A small network was shown many inputs. Here are its activations along a few directions, one row for each input.
Each table varies a few parts of the input and shows all the possible inputs, shuffled.
Descriptions start from the smaller parts, as in this example, which fits no table here: one of 4 places along a line, together with either a single point or (one of 2 separate values, together with one of 5 places around a ring) or one of 11 places around a ring.
Shared parts are said once, and a part with two or three values counts as separate values.

Other details of the inputs vary at random and push rows far along two fixed directions, the same in every table; ignore that.

A family of inputs:
x1: 0 -19 -12 25 21 32 13 24 20 -27 12 10 -55
x2: -4 0 4 -18 -8 -31 -39 8 -1 0 3 -7 39
x3: -12 -7 1 -15 18 0 -39 1 6 -1 -8 24 -5
x4: 17 -5 10 -2 -14 5 46 -10 3 -11 9 -23 -18
x5: -24 5 -13 -9 5 -6 -47 23 6 19 2 25 32
x6: 3 15 26 16 -11 -18 49 -13 3 16 -4 -14 18
x7: -20 1 -3 5 11 -24 -50 28 8 4 -3 17 25
x8: -7 14 24 1 -11 -36 13 -14 0 26 -13 10 44
x9: -13 -6 -13 -2 10 -3 -39 26 -7 -14 -7 6 2
x10: 13 17 0 2 -18 -5 35 -45 -9 24 -9 -11 20
x11: 3 23 35 -9 -8 -26 19 -32 -2 22 -10 -21 40
x12: 30 -16 7 -3 -15 21 62 -19 1 -16 9 -15 -41
x13: -11 -7 -17 -10 5 11 -32 14 5 13 3 34 7
x14: -11 1 -3 -2 -2 -12 -15 16 -14 0 -14 -1 8
x15: 8 5 11 -6 -17 -14 20 -13 -22 10 -18 -6 17
x16: 9 -17 -25 12 13 53 6 20 15 -17 22 9 -46
x17: 15 7 9 2 -17 -13 11 -5 -24 3 -11 -28 22
x18: 2 -21 -13 -4 10 18 -12 19 15 -32 16 1 -33
x19: -22 4 -36 12 -1 21 -8 6 -2 -18 14 20 -36
x20: 7 -15 -7 1 20 25 -24 10 7 -21 6 -2 -38
x21: -14 25 11 -5 5 -43 1 -34 -15 30 -19 -4 27
x22: 36 1 23 12 0 33 71 -35 6 -15 10 -37 -37
x23: -4 -5 -20 -2 5 14 -41 24 4 5 10 13 10
Each input here is: either one of 3 separate values or (one of 4 places along a line, together with one of 5 separate values).
Question: Which other rows does x18 become when the place on the line of 4 takes its other values? List them by row number.
Answer: x2, x4, x12
Question: Which other rows does x17 become when the choice among 5 separate values takes its other values? List them by row number.
Answer: x2, x7, x20, x23

A family of inputs:
x24: 6 -4 23 -5 1 -13 -5 -7 0 -4 -11 7 11
x25: 34 -7 9 11 -13 6 37 -18 -8 -22 2 -28 -18
x26: 14 5 -4 8 -18 15 32 -24 2 -12 6 -18 -8
x27: 8 -2 24 -8 -7 2 23 -12 3 -9 -10 -7 -5
x28: -1 19 7 18 2 3 22 -13 1 9 6 -13 -7
x29: -7 20 10 10 -4 -17 17 -4 -13 20 -14 -11 34
x30: -9 14 10 -7 -21 -26 8 -9 12 17 7 1 45
x31: 9 8 20 -18 -1 -11 3 -8 -4 10 -1 -24 35
x32: 29 -5 3 1 -17 31 45 -7 -3 6 4 -22 -10
x33: -6 17 17 -9 -12 -15 10 -21 -19 24 -15 4 21
x34: 3 5 7 -1 -21 -30 7 1 -6 21 -2 7 43
x35: 20 20 6 9 -21 5 50 -44 -12 2 9 -31 -5
x36: 35 -11 18 1 -4 14 27 -7 2 -5 9 -25 -5
x37: 4 19 17 17 -11 -5 33 -17 8 12 0 -18 22
x38: 5 13 23 -2 -16 2 36 -33 6 9 -5 -3 16
x39: 16 -1 20 20 2 -7 21 1 1 -5 -3 -18 -1
x40: 2 2 -3 -1 -12 -1 37 1 -8 6 3 -3 1
x41: 1 6 -6 5 -6 -13 -21 -12 0 -2 3 5 27
x42: 7 9 -8 2 -16 0 15 -16 -24 3 -4 -14 -5
x43: -21 9 -6 -12 -10 -28 -22 12 -10 21 0 14 27
x44: 1 -11 -3 0 -4 24 14 3 -1 -8 -10 15 -27
x45: 38 -8 5 9 -12 27 43 -9 -6 7 6 -17 -9
x46: -17 -17 -22 -11 10 -3 -64 29 5 -30 -4 13 -10
x47: -6 8 2 12 -7 -6 3 10 -3 11 -12 -3 17
x48: -16 9 15 -19 -6 -42 -10 4 -1 10 -2 -4 47
x49: 30 11 12 -1 -20 17 54 -24 -17 22 5 -32 -1
x50: -2 14 11 -13 -8 -31 -7 -15 -14 -3 -10 -21 38
x51: -3 1 -11 0 -10 -22 -35 3 -14 4 -10 11 35
x52: -17 -7 5 -15 19 -1 -25 10 1 -15 -11 16 -9
x53: 14 -23 -27 13 25 26 25 -17 19 -5 5 6 -74
x54: 18 -10 14 0 -19 5 53 -3 7 -13 10 -23 -19
x55: -20 14 14 0 9 -31 -33 11 -5 9 -8 -6 23
x56: -26 -4 -33 -3 19 7 -54 15 4 -21 4 22 -8
x57: -10 18 23 2 5 -31 1 -1 -5 9 -12 -19 38
x58: -12 21 9 -8 -15 -30 5 -15 1 23 11 0 36
x59: -10 -9 -11 2 21 34 3 0 10 -19 3 23 -43
x60: -10 -13 -23 4 13 25 8 17 15 -19 20 16 -41
x61: -11 -13 -18 -3 -8 4 -7 27 5 -3 4 18 -9
x62: 5 -17 -13 7 12 46 33 4 -6 -20 -5 13 -64
x63: -9 2 8 -6 -2 -19 -27 1 -8 15 -18 28 33
x64: -7 -5 0 -16 18 -46 -32 -11 6 21 -18 4 16
x65: 7 -10 -21 6 -12 20 6 4 -8 -17 -3 -3 -23
x66: -13 -13 -11 -18 22 7 -63 31 4 -8 8 9 -14
x67: -5 2 1 2 -7 -19 -8 2 12 8 12 16 27
x68: 2 13 4 17 -4 1 25 -3 -14 13 -5 -13 -8
x69: -15 12 17 -19 -11 -45 -16 1 -5 16 2 -6 39
x70: -17 9 -14 -9 -4 -20 -32 2 -18 4 -13 6 34
x71: 11 -9 11 -1 6 25 30 -9 -4 -19 0 -6 -57
x72: -11 -3 -17 21 25 29 3 15 12 -17 8 7 -39
x73: -10 -17 -3 -7 7 -21 -39 30 10 -11 6 19 7
x74: -5 -5 -10 -9 6 18 -31 12 18 1 11 9 7
x75: -4 -22 -10 -14 15 18 -46 33 14 -17 6 6 -15
x76: -17 3 -3 -4 12 12 -18 -5 4 -2 2 24 -21
x77: -2 -16 -25 -1 19 -9 -15 -2 2 16 -14 17 -26
x78: -4 -15 -25 -7 17 31 -25 28 -1 -5 4 13 -21
x79: -9 -5 0 2 12 5 -26 0 11 -4 -1 32 -1
x80: -12 9 0 -14 -2 -30 -41 -2 -13 -3 -6 -7 21
x81: -2 -17 -5 14 16 20 -6 29 13 -27 0 -3 -43
x82: 20 1 7 29 -6 9 41 -2 -7 5 -4 -11 -8
x83: -12 -8 -23 -8 25 27 -40 21 14 -7 13 18 -12
x84: 16 19 14 -5 -10 6 25 -28 -1 22 13 -22 16
x85: -7 -15 -20 -3 21 16 -62 27 19 -4 14 29 0
x86: 10 -13 -12 34 17 35 14 13 16 -20 13 7 -50
Question: Describe the family of inputs behind these rows.
Answer: one of 3 separate values, together with either a single point or (one of 4 places along a line, together with one of 5 separate values)
Question: Changing only the choice among 3 separate values turns x49 into x66. The same change can be made to x51. Which row results?
Answer: x25
Question: Which other rows does x46 become when the choice among 3 separate values takes its other values? List them by row number.
Answer: x26, x65
Question: Which other rows does x55 become when the choice among 5 separate values takes its other values? List them by row number.
Answer: x66, x69, x71, x80
Question: Which other rows does x76 become when the place on the line of 4 takes its other values? List them by row number.
Answer: x38, x59, x79
